A small network was trained on invented records. Each row is its activation on one of them, seen along a few directions.
Each row is followed by the record's values for the fields Pize, Didef, Resom, Zinub, Fonu.
Other fields move the rows too, some of them a lot.
In the rows, zero is written as 500.
Random noise pushes rows far along 7 fixed directions. That doesn't count. These rows show it; they differ only by the noise:
[366 385 541 604 530 760 465 420 421 591 469 326 514 725 657 567 746 465
 331 695 636 333]
[507 613 524 492 568 717 483 745 399 428 299 537 486 653 366 648 472 640
 436 631 422 664]
[652 520 705 486 594 734 492 527 370 500 394 425 523 629 553 624 446 584
 441 679 684 448]
[539 371 478 742 414 626 550 391 552 525 417 603 458 520 426 744 584 512
 412 617 551 259]
[501 367 635 470 497 431 449 550 631 638 312 539 580 546 716 504 665 648
 451 640 612 422]
[450 365 289 753 349 562 568 418 571 535 366 770 352 514 384 613 702 426
 339 681 478 370]
[490 439 550 623 419 574 444 472 480 552 470 470 679 594 498 487 464 611
 511 521 535 394]
[397 396 550 506 564 450 615 489 471 489 455 715 471 582 549 570 572 626
 528 531 521 584]
[365 467 493 419 485 305 520 616 478 516 422 762 623 581 532 274 478 701
 602 464 429 772]

[620 582 379 454 373 350 514 503 533 529 424 708 459 387 397 269 385 464
 562 508 454 647] -> Pize=p1, Didef=s1, Resom=v4, Zinub=w5, Fonu=g1
[444 537 701 341 633 455 492 609 465 461 547 376 713 566 593 410 368 715
 655 334 527 638] -> Pize=p2, Didef=s2, Resom=v2, Zinub=w5, Fonu=g2
[512 471 316 623 367 402 567 417 405 473 576 732 414 485 414 333 423 305
 488 533 513 570] -> Pize=p1, Didef=s5, Resom=v4, Zinub=w1, Fonu=g1
[473 514 356 594 412 523 533 418 440 457 504 691 497 520 346 415 434 520
 532 507 412 581] -> Pize=p1, Didef=s1, Resom=v1, Zinub=w1, Fonu=g1
[508 382 515 536 464 581 431 503 651 670 248 471 412 547 680 578 813 516
 285 783 588 334] -> Pize=p1, Didef=s1, Resom=v2, Zinub=w1, Fonu=g1
[445 565 382 482 699 590 599 651 601 313 387 522 257 433 351 837 658 464
 400 460 349 553] -> Pize=p1, Didef=s4, Resom=v4, Zinub=w2, Fonu=g2
[546 585 637 473 501 541 474 489 529 512 537 327 599 484 469 638 354 639
 673 368 421 462] -> Pize=p1, Didef=s1, Resom=v4, Zinub=w5, Fonu=g1
[591 585 521 454 343 398 362 610 589 616 353 554 638 463 462 351 389 616
 569 512 446 574] -> Pize=p2, Didef=s3, Resom=v2, Zinub=w1, Fonu=g1
[365 433 326 584 429 452 517 331 559 559 555 542 425 462 528 375 673 384
 444 440 465 426] -> Pize=p1, Didef=s4, Resom=v5, Zinub=w1, Fonu=g2
[710 478 487 520 395 516 503 317 561 638 450 497 366 401 566 448 560 348
 403 687 671 319] -> Pize=p1, Didef=s1, Resom=v4, Zinub=w5, Fonu=g1
[377 592 528 462 592 558 490 766 464 398 486 433 526 587 364 822 415 582
 558 406 302 617] -> Pize=p2, Didef=s3, Resom=v5, Zinub=w1, Fonu=g1
[670 564 422 539 346 608 515 406 405 561 428 652 274 499 438 419 480 332
 406 739 571 502] -> Pize=p1, Didef=s4, Resom=v3, Zinub=w1, Fonu=g1
[682 587 311 737 262 571 487 500 479 445 478 650 393 412 192 627 324 377
 486 562 373 441] -> Pize=p1, Didef=s5, Resom=v4, Zinub=w1, Fonu=g1
[411 438 579 346 689 438 635 525 396 493 420 701 398 618 655 418 596 580
 453 612 615 729] -> Pize=p1, Didef=s1, Resom=v2, Zinub=w1, Fonu=g1
[779 533 591 415 435 262 452 657 591 473 380 648 635 329 428 361 218 588
 612 450 578 546] -> Pize=p2, Didef=s1, Resom=v3, Zinub=w2, Fonu=g2
[648 481 591 659 357 554 388 392 554 539 536 262 696 436 443 578 335 519
 572 422 558 182] -> Pize=p1, Didef=s3, Resom=v3, Zinub=w2, Fonu=g1
[505 400 404 487 487 198 665 484 545 418 515 895 391 371 431 416 454 459
 575 435 527 617] -> Pize=p2, Didef=s1, Resom=v3, Zinub=w2, Fonu=g2
[412 689 443 494 583 692 388 829 432 400 413 278 588 622 336 556 471 544
 400 457 279 620] -> Pize=p1, Didef=s2, Resom=v5, Zinub=w1, Fonu=g1
[500 613 526 294 469 264 508 539 454 550 484 726 539 479 484 221 319 665
 684 415 406 855] -> Pize=p1, Didef=s3, Resom=v2, Zinub=w1, Fonu=g1
[634 406 638 625 464 610 573 115 358 497 780 378 617 495 547 419 323 429
 585 424 781 224] -> Pize=p2, Didef=s2, Resom=v2, Zinub=w5, Fonu=g2
[508 485 471 548 466 553 511 331 502 552 479 555 437 486 544 418 558 514
 492 534 554 502] -> Pize=p1, Didef=s4, Resom=v2, Zinub=w1, Fonu=g2
[529 510 422 587 303 465 410 683 769 621 231 568 403 420 400 758 627 594
 429 601 271 413] -> Pize=p1, Didef=s4, Resom=v3, Zinub=w1, Fonu=g1
[453 647 298 447 524 762 310 783 511 537 258 247 396 601 489 311 781 327
 148 762 443 566] -> Pize=p1, Didef=s2, Resom=v3, Zinub=w2, Fonu=g2
[394 521 655 244 693 478 567 522 381 483 522 451 372 602 688 511 596 557
 567 534 541 706] -> Pize=p1, Didef=s3, Resom=v3, Zinub=w2, Fonu=g1
[707 652 510 400 430 554 304 676 494 570 338 366 564 485 526 245 458 451
 374 659 526 517] -> Pize=p1, Didef=s2, Resom=v5, Zinub=w1, Fonu=g1
[871 473 635 532 402 181 504 418 853 460 455 638 596  83 382 713 243 708
 741 245 454 251] -> Pize=p1, Didef=s4, Resom=v4, Zinub=w2, Fonu=g2
[537 553 416 780 304 692 386 336 394 447 703 229 879 525 246 297 157 504
 599 248 460 295] -> Pize=p1, Didef=s2, Resom=v2, Zinub=w5, Fonu=g2
[653 476 628 436 590 544 546 491 499 473 401 541 475 475 551 503 459 602
 467 592 644 500] -> Pize=p1, Didef=s5, Resom=v2, Zinub=w5, Fonu=g2
[612 547 858 319 572 541 493 444 277 553 644 354 632 628 679 434 260 620
 678 476 685 563] -> Pize=p2, Didef=s4, Resom=v3, Zinub=w1, Fonu=g1
[162 407 385 508 546 430 537 390 399 513 645 501 698 654 616 135 608 546
 498 370 473 630] -> Pize=p1, Didef=s5, Resom=v1, Zinub=w1, Fonu=g1
[411 512 401 627 499 694 530 571 373 414 609 436 394 627 345 826 502 336
 441 552 400 426] -> Pize=p2, Didef=s1, Resom=v5, Zinub=w1, Fonu=g1
[667 619 345 553 302 701 262 494 544 657 344 290 455 490 473 278 608 284
 259 812 557 410] -> Pize=p1, Didef=s3, Resom=v1, Zinub=w5, Fonu=g1
[169 517 462 515 552 547 403 752 535 449 534 236 685 660 455 601 578 625
 548 319 270 561] -> Pize=p2, Didef=s1, Resom=v3, Zinub=w2, Fonu=g2
[889 659 789 319 521 501 449 564 368 473 515 472 569 431 475 572  86 568
 662 533 648 528] -> Pize=p2, Didef=s3, Resom=v5, Zinub=w1, Fonu=g1
[545 528 368 530 372 424 406 517 663 548 422 497 534 387 432 383 511 494
 472 483 429 491] -> Pize=p1, Didef=s4, Resom=v1, Zinub=w5, Fonu=g2
[489 664 158 647 323 810 268 604 483 549 376 205 468 549 338 286 716 239
 196 699 353 389] -> Pize=p1, Didef=s5, Resom=v5, Zinub=w2, Fonu=g1
[424 487 384 587 386 199 600 411 340 374 784 798 754 445 287 126 147 538
 747 136 377 682] -> Pize=p2, Didef=s2, Resom=v5, Zinub=w1, Fonu=g1
[729 630 587 532 571 779 373 611 430 458 425 145 595 504 457 534 443 394
 350 589 632 302] -> Pize=p2, Didef=s5, Resom=v5, Zinub=w2, Fonu=g1
[313 526 278 575 416 477 464 547 544 471 539 501 505 488 362 373 590 484
 486 387 256 564] -> Pize=p1, Didef=s2, Resom=v3, Zinub=w2, Fonu=g2
[671 498 799 256 717 244 581 766 596 433 407 621 470 407 602 835 321 674
 637 465 537 593] -> Pize=p1, Didef=s1, Resom=v5, Zinub=w1, Fonu=g1
[492 523 525 506 497 443 543 459 460 437 541 608 661 486 423 413 331 689
 644 348 414 594] -> Pize=p1, Didef=s5, Resom=v1, Zinub=w1, Fonu=g1
[519 509 349 688 439 399 705 389 531 357 523 919 384 342 145 705 307 650
 645 291 297 622] -> Pize=p1, Didef=s4, Resom=v2, Zinub=w1, Fonu=g2

Here are new rows. What are their fields?
[369 446 573 418 571 509 407 703 670 571 351 301 627 556 642 551 695 642
 436 487 458 487] -> Pize=p2, Didef=s2, Resom=v2, Zinub=w5, Fonu=g2
[850 574 717 446 572 582 444 585 544 471 388 371 543 382 513 548 353 522
 462 569 705 341] -> Pize=p2, Didef=s2, Resom=v3, Zinub=w2, Fonu=g2
[625 457 651 138 703 146 705 459 491 464 484 902 297 363 706 309 477 542
 609 525 715 856] -> Pize=p2, Didef=s4, Resom=v1, Zinub=w5, Fonu=g2
[905 658 509 418 401 491 388 679 537 487 275 555 461 349 349 392 272 479
 445 669 567 530] -> Pize=p1, Didef=s1, Resom=v3, Zinub=w2, Fonu=g2
[446 450 596 476 512 410 395 634 556 547 553 302 691 557 612 578 444 518
 541 438 489 391] -> Pize=p1, Didef=s1, Resom=v5, Zinub=w1, Fonu=g1
[489 362 549 420 494  91 523 687 784 517 360 718 580 333 553 536 519 673
 612 366 439 540] -> Pize=p2, Didef=s1, Resom=v3, Zinub=w2, Fonu=g2
[427 470 394 550 327 482 475 329 467 624 625 469 532 529 512 320 547 407
 542 498 477 462] -> Pize=p2, Didef=s1, Resom=v4, Zinub=w5, Fonu=g1
[335 516 367 269 526 270 554 634 540 534 408 800 228 497 599 429 702 446
 498 618 359 822] -> Pize=p1, Didef=s3, Resom=v5, Zinub=w1, Fonu=g1
[457 538 560 605 570 591 571 454 428 353 584 485 693 528 344 611 279 699
 649 271 401 501] -> Pize=p1, Didef=s5, Resom=v1, Zinub=w1, Fonu=g1
[681 452 532 612 454 507 486 315 460 505 628 376 628 397 498 372 417 372
 482 445 671 233] -> Pize=p2, Didef=s5, Resom=v5, Zinub=w2, Fonu=g1
[757 455 551 551 372 350 339 609 869 617 261 421 613 241 525 511 533 583
 424 520 514 209] -> Pize=p1, Didef=s2, Resom=v3, Zinub=w2, Fonu=g2
[548 331 535 730 240 260 496 149 715 646 629 593 695 315 480 520 362 604
 724 266 481 183] -> Pize=p1, Didef=s3, Resom=v2, Zinub=w1, Fonu=g1
[585 544 514 582 471 531 463 537 438 446 545 451 634 493 417 417 363 452
 489 440 537 417] -> Pize=p2, Didef=s2, Resom=v5, Zinub=w1, Fonu=g1
[448 347 664 420 576 343 508 516 820 589 418 442 468 386 697 840 736 678
 551 435 470 377] -> Pize=p2, Didef=s4, Resom=v1, Zinub=w5, Fonu=g2
[623 418 498 705 289 542 456 314 547 617 514 462 550 463 486 495 439 404
 468 543 594 208] -> Pize=p1, Didef=s4, Resom=v3, Zinub=w1, Fonu=g1
[360 514 500 439 602 520 500 430 423 431 713 321 578 558 546 426 527 482
 571 328 487 518] -> Pize=p2, Didef=s4, Resom=v4, Zinub=w2, Fonu=g2
[643 562 424 546 309 455 387 562 668 545 349 529 591 368 381 375 412 589
 525 489 402 460] -> Pize=p1, Didef=s2, Resom=v2, Zinub=w5, Fonu=g2
[226 522 173 658 458 570 459 732 602 446 358 521 422 562 327 552 769 398
 295 502 194 544] -> Pize=p1, Didef=s2, Resom=v5, Zinub=w1, Fonu=g1
[532 362 460 605 478 434 615 271 492 508 548 706 469 466 503 473 498 468
 477 539 623 402] -> Pize=p1, Didef=s1, Resom=v1, Zinub=w1, Fonu=g1
[692 460 600 545 420 512 405 319 535 584 584 298 625 403 592 325 431 449
 491 491 670 226] -> Pize=p1, Didef=s2, Resom=v3, Zinub=w2, Fonu=g2
[349 648 491 395 587 602 462 634 411 410 570 362 544 609 424 504 455 592
 584 387 349 742] -> Pize=p2, Didef=s4, Resom=v1, Zinub=w5, Fonu=g2
